A = 92; 108; 126; 137; 193; 94; 130
The second entry from the left is 108
The second largest entry is 137
The first entry from the left is 92

X =
155  113  121  150  192  133
103  123  143  107   76  117
120   97   84  117  163   82
144  151  132   90   85  157
118  119  103  140  164  135
130  135  165  119  109  126
123  147   66  129  141  156
139  106  133  136  144  151
119  106  116  132  146  108
139  119  113  142   83  118
104  114   96  130  168  122
Indices start at 0.
The entry in row 0 and column 0: 155
What is the entry at row 2, column 0?
A: 120
The entry directly above 129: 119
The entry directly below 116 -> 113
The top-right entry is 133
What is the entry in row 2 and column 1?
A: 97
What is the bottom-left entry?
A: 104
The entry just right of 90 is 85
What is the entry just right of 97?
A: 84
The largest entry: 192
The entry at row 0, column 2: 121
What is the bottom entry of the column that holds the largest entry?
A: 168
What is the entry in row 1 and column 0?
A: 103
The entry just left of 83 is 142
The entry just left of 156 is 141
The entry at row 1, column 1: 123
What is the entry just right of 76?
A: 117
What is the bottom-right entry?
A: 122
The smallest entry -> 66

M =
75; 105; 73; 102; 157; 131; 167; 129; 174; 129; 124
160; 130; 86; 128; 141; 127; 148; 123; 166; 123; 103
120; 96; 103; 152; 126; 125; 146; 129; 104; 98; 186
The minimum?
A: 73
The entry directly below the centre entry -> 125
The median of all entries -> 127
The first entry in reading order -> 75
The entry directly above the centre entry -> 131
The entry directly below 73?
A: 86
The last entry in the row that holds the smallest entry is 124
The third-last entry, reading row by row?
A: 104
The entry just right of 152: 126
The entry directly below 75: 160
The first entry of the largest entry's row?
A: 120
The entry directly above 126?
A: 141
The second largest entry is 174
The entry just right of the smallest entry: 102

data =
85; 110; 91; 171; 105; 113; 122; 183; 142; 118
145; 127; 99; 111; 164; 150; 180; 94; 113; 100
127; 118; 108; 108; 123; 161; 168; 110; 143; 81
146; 127; 100; 112; 166; 150; 179; 93; 111; 102
74; 117; 96; 184; 110; 121; 131; 180; 146; 110
72; 130; 138; 185; 101; 163; 133; 163; 167; 93
100; 118; 149; 136; 83; 180; 130; 140; 174; 83
144; 175; 156; 118; 146; 91; 132; 155; 140; 143
121; 116; 116; 109; 109; 166; 159; 116; 152; 79
178; 124; 145; 120; 186; 155; 125; 64; 73; 169
178; 124; 146; 120; 186; 154; 124; 64; 73; 169
125; 118; 110; 108; 119; 162; 166; 112; 146; 81
119; 96; 95; 137; 93; 103; 98; 187; 138; 138
The last entry, reading row by row -> 138
The second entry on the main diagonal: 127
Give the second entry in reading order.
A: 110
The 4th-last entry, reading row by row: 98
Give the top-left entry.
A: 85
Give the first entry of the largest entry's row.
A: 119
Give the smallest entry in the first column.
A: 72
The 2nd entry from the end, reading row by row is 138
Give the first entry on the diagonal from the top-right corner.
A: 118
The fifth entry from the end, reading row by row: 103
The entry directly above the largest entry: 112
The entry just left of 156 is 175
Give the entry just left of 122.
A: 113
Give the third entry on the main diagonal.
A: 108
The second entry on the diagonal from the top-right corner -> 113
Give the entry directly above 159.
A: 132
Give the smallest entry in the last row.
A: 93
The fourth entry, reading row by row: 171
Give the smallest entry in the last column.
A: 79
Give the entry just right of 72.
A: 130
Give the third entry on the diagonal from the top-right corner.
A: 110
The maximum -> 187
The entry directly above 131 is 179
